a =
[[  6  12  23  10   6]
 [  6 -16  43 -18   7]
 [  6  -8   0 -31   7]
 [  9 -11 -22  29   8]]
Rows and columns are counted from 1.
(1, 1)	6
(4, 1)	9
(1, 3)	23
(4, 3)	-22
(3, 4)	-31
(1, 4)	10
(4, 5)	8
(2, 3)	43
(3, 1)	6

W =
[[27 82 60 38 36 24 56]
 [29 50 32 29 26 25 19]
 [25 33  9 49 44 24 54]]
Indices start at 1.
row 1 col 1	27
row 3 col 2	33
row 3 col 3	9
row 3 col 5	44
row 1 col 5	36
row 1 col 2	82
row 1 col 7	56
row 2 col 7	19

x =
-5,9,-28,-5,18,-1,0,16,7,2,13,32,-5,-21,12,-1
3,-9,-9,-7,1,6,-8,-16,13,14,2,2,26,17,-8,-37
-9,-10,17,15,1,21,-6,-17,9,17,1,-22,-21,-8,-17,-17
19,-12,-7,-10,2,4,2,9,-1,9,7,6,32,19,-7,-32
-27,-2,9,15,2,5,-12,-12,10,16,-3,-14,-32,-13,11,11
-21,3,-30,-8,10,-6,0,-5,17,9,8,31,4,-7,16,-11
4,12,-5,-12,-1,-9,-40,10,-8,9,-1,6,7,18,27,0
-27,-25,3,10,3,6,30,0,11,19,7,-2,-15,-9,5,1
14,0,5,16,-1,-16,-15,10,-11,5,-13,-31,27,14,8,7
12,-10,24,6,-1,24,-19,-3,1,20,2,-19,-13,5,-13,-20
-28,-12,-8,2,-2,-8,-4,-22,23,22,-4,-1,6,9,22,-3
19,1,7,19,8,12,-4,0,-5,-1,-2,-26,9,-9,-32,-24
32,3,8,11,13,16,-29,3,14,18,-1,-13,5,-10,-5,-10
-26,0,-22,6,13,5,13,-14,17,4,8,14,-9,-23,-10,-18
Rows and columns are counted from 1.
(1, 1) -> -5
(5, 12) -> -14
(14, 4) -> 6
(6, 10) -> 9
(1, 2) -> 9
(2, 16) -> -37
(2, 8) -> -16
(14, 6) -> 5
(2, 3) -> -9
(1, 5) -> 18
(13, 14) -> -10
(1, 4) -> -5
(2, 12) -> 2
(12, 5) -> 8
(14, 7) -> 13
(11, 14) -> 9
(1, 12) -> 32
(5, 10) -> 16
(10, 7) -> -19
(9, 6) -> -16
(2, 6) -> 6
(2, 1) -> 3
(3, 3) -> 17
(5, 11) -> -3
(7, 3) -> -5
(5, 6) -> 5
(13, 8) -> 3
(7, 12) -> 6
(10, 16) -> -20
(13, 11) -> -1
(6, 4) -> -8
(6, 9) -> 17
(9, 12) -> -31
(6, 14) -> -7
(6, 7) -> 0

B =
2,-1,-3,-3,-2
-10,2,1,2,6
43,-2,-1,-1,8
Rows and columns are counted from 1.
(1, 1) -> 2
(1, 4) -> -3
(2, 5) -> 6
(1, 3) -> -3
(2, 3) -> 1
(3, 4) -> -1

m =
16,15,-18,40
16,4,1,-18
31,15,-18,2
1,1,1,-8
6,1,-8,2
6,4,38,2
11,1,10,-18
Indices start at 1.
(1, 1) -> 16
(6, 4) -> 2
(4, 4) -> -8
(4, 3) -> 1
(7, 2) -> 1
(5, 3) -> -8
(6, 3) -> 38
(1, 2) -> 15
(2, 2) -> 4
(1, 3) -> -18
(4, 1) -> 1

X = ((-1.854, -0.753, -1.182, -0.991, -1.489, -1.352, -1.321, -0.830, -0.828, -2.078, -1.780, -1.097, -0.548, -1.816), (-0.763, -1.285, -0.821, -1.051, -0.849, -1.398, -1.008, -0.202, -0.749, -1.984, -1.788, -0.137, -0.748, -1.503), (1.989, -1.565, -1.125, -1.268, -0.856, -1.118, -0.865, -0.093, -1.052, -1.423, -1.568, -0.507, -0.912, -1.199), (-0.768, -0.770, -0.879, -1.137, -0.976, -1.294, -1.172, -1.625, -0.944, -1.079, -0.825, -1.381, -1.372, -0.979), (0.177, -1.057, -1.058, -1.002, -1.379, -0.682, -1.032, -1.270, -1.279, -0.585, -0.761, -1.552, -1.026, -0.828), (-0.663, -1.025, -1.044, -1.031, -1.079, -0.634, -1.173, -1.730, -1.074, -0.408, -0.417, -1.859, -1.309, -0.567), (-0.486, -1.072, -1.328, -0.876, -0.932, -0.848, -1.138, -1.480, -1.061, -0.584, -0.629, -0.993, -1.193, -0.774), (-0.481, -1.072, -1.072, -0.963, -1.102, -1.241, -0.708, -0.748, -0.422, -1.682, -0.987, -0.304, -1.115, -0.951), (-0.186, -0.730, -1.591, -1.067, -0.867, -1.118, -1.276, -2.087, -0.767, -0.812, -0.406, -1.521, -1.576, -0.591), (-0.296, -0.996, -1.350, -0.693, -1.148, -0.333, -1.598, -1.861, -0.584, -0.858, -0.541, -1.885, -0.858, -0.835), (-0.816, -1.230, -0.978, -1.165, -1.069, -0.691, -1.283, -1.493, -0.952, -0.739, -0.690, -1.959, -1.262, -0.641), (-0.696, -0.899, -1.128, -0.904, -1.427, -1.241, -0.594, -0.576, -1.104, -1.316, -1.217, -0.239, -0.791, -1.296), (-1.426, -0.732, -0.945, -1.011, -1.458, -1.282, -0.727, -0.939, -1.025, -1.302, -1.059, -0.797, -1.022, -1.151), (-0.885, -1.156, -1.043, -1.335, -0.938, -1.515, -0.929, -0.340, -1.051, -1.653, -1.655, -0.577, -1.044, -1.296), (-0.768, -1.046, -0.768, -0.859, -1.515, -0.426, -0.894, -1.403, -0.887, -0.598, -0.377, -1.553, -1.022, -0.588))
Indices start at 1.
(1, 1)	-1.854
(14, 1)	-0.885
(6, 4)	-1.031
(1, 9)	-0.828
(15, 9)	-0.887
(2, 13)	-0.748
(9, 10)	-0.812
(12, 6)	-1.241
(14, 14)	-1.296
(5, 5)	-1.379
(1, 8)	-0.830
(13, 7)	-0.727
(10, 1)	-0.296
(15, 7)	-0.894
(14, 9)	-1.051
(14, 2)	-1.156
(3, 7)	-0.865
(5, 9)	-1.279
(10, 5)	-1.148
(5, 11)	-0.761
(7, 7)	-1.138
(6, 14)	-0.567
(10, 3)	-1.350
(13, 4)	-1.011
(6, 1)	-0.663
(6, 2)	-1.025
(14, 11)	-1.655
(9, 8)	-2.087
(7, 3)	-1.328
(13, 5)	-1.458
(12, 2)	-0.899
(1, 11)	-1.780
(9, 12)	-1.521
(11, 14)	-0.641
(10, 9)	-0.584

grid =
[[  7 -13  34  10  -2   4  11  13  19 -13   2  -1]
 [  8 -15  32   8  -3  10  12  12  22 -14   0  -5]
 [  6  -7  31   8  -3 -10  14  19  11 -13   1   4]
 [ 14 -15  -5 -30 -22  24  22  17  14 -22 -24 -31]
 [ 13 -17   1 -25 -18  24  22  15  16 -22 -23 -30]
 [ 11 -19  19  -7  -9  22  18  12  21 -18 -13 -20]
 [  9 -16  31   6  -4  13  13  12  22 -15  -2  -7]
 [ 12 -19  14 -12 -11  23  20  13  20 -19 -16 -24]
 [ 14 -16  -3 -28 -21  24  22  16  15 -22 -24 -31]
 [ 12 -19  12 -14 -12  24  20  13  19 -20 -18 -25]
 [ 10 -18  25   0  -6  18  15  11  22 -16  -8 -15]
 [ 13 -18   7 -19 -15  24  21  14  18 -21 -20 -28]
 [  6  -9  33  10  -2  -5  12  16  14 -13   2   3]]
Indices start at 1.
(1, 1) -> 7
(4, 5) -> -22
(3, 9) -> 11
(4, 10) -> -22
(1, 10) -> -13
(6, 9) -> 21
(1, 11) -> 2
(7, 10) -> -15
(12, 5) -> -15
(11, 2) -> -18
(8, 8) -> 13
(3, 5) -> -3
(2, 10) -> -14
(3, 8) -> 19
(4, 1) -> 14
(13, 11) -> 2
(6, 11) -> -13
(6, 1) -> 11
(12, 11) -> -20
(10, 5) -> -12
(4, 12) -> -31
(5, 10) -> -22
(10, 11) -> -18
(1, 8) -> 13
(2, 12) -> -5
(1, 7) -> 11
(7, 3) -> 31
(9, 12) -> -31
(11, 6) -> 18
(11, 9) -> 22
(2, 8) -> 12
(8, 5) -> -11
(8, 4) -> -12
(10, 9) -> 19
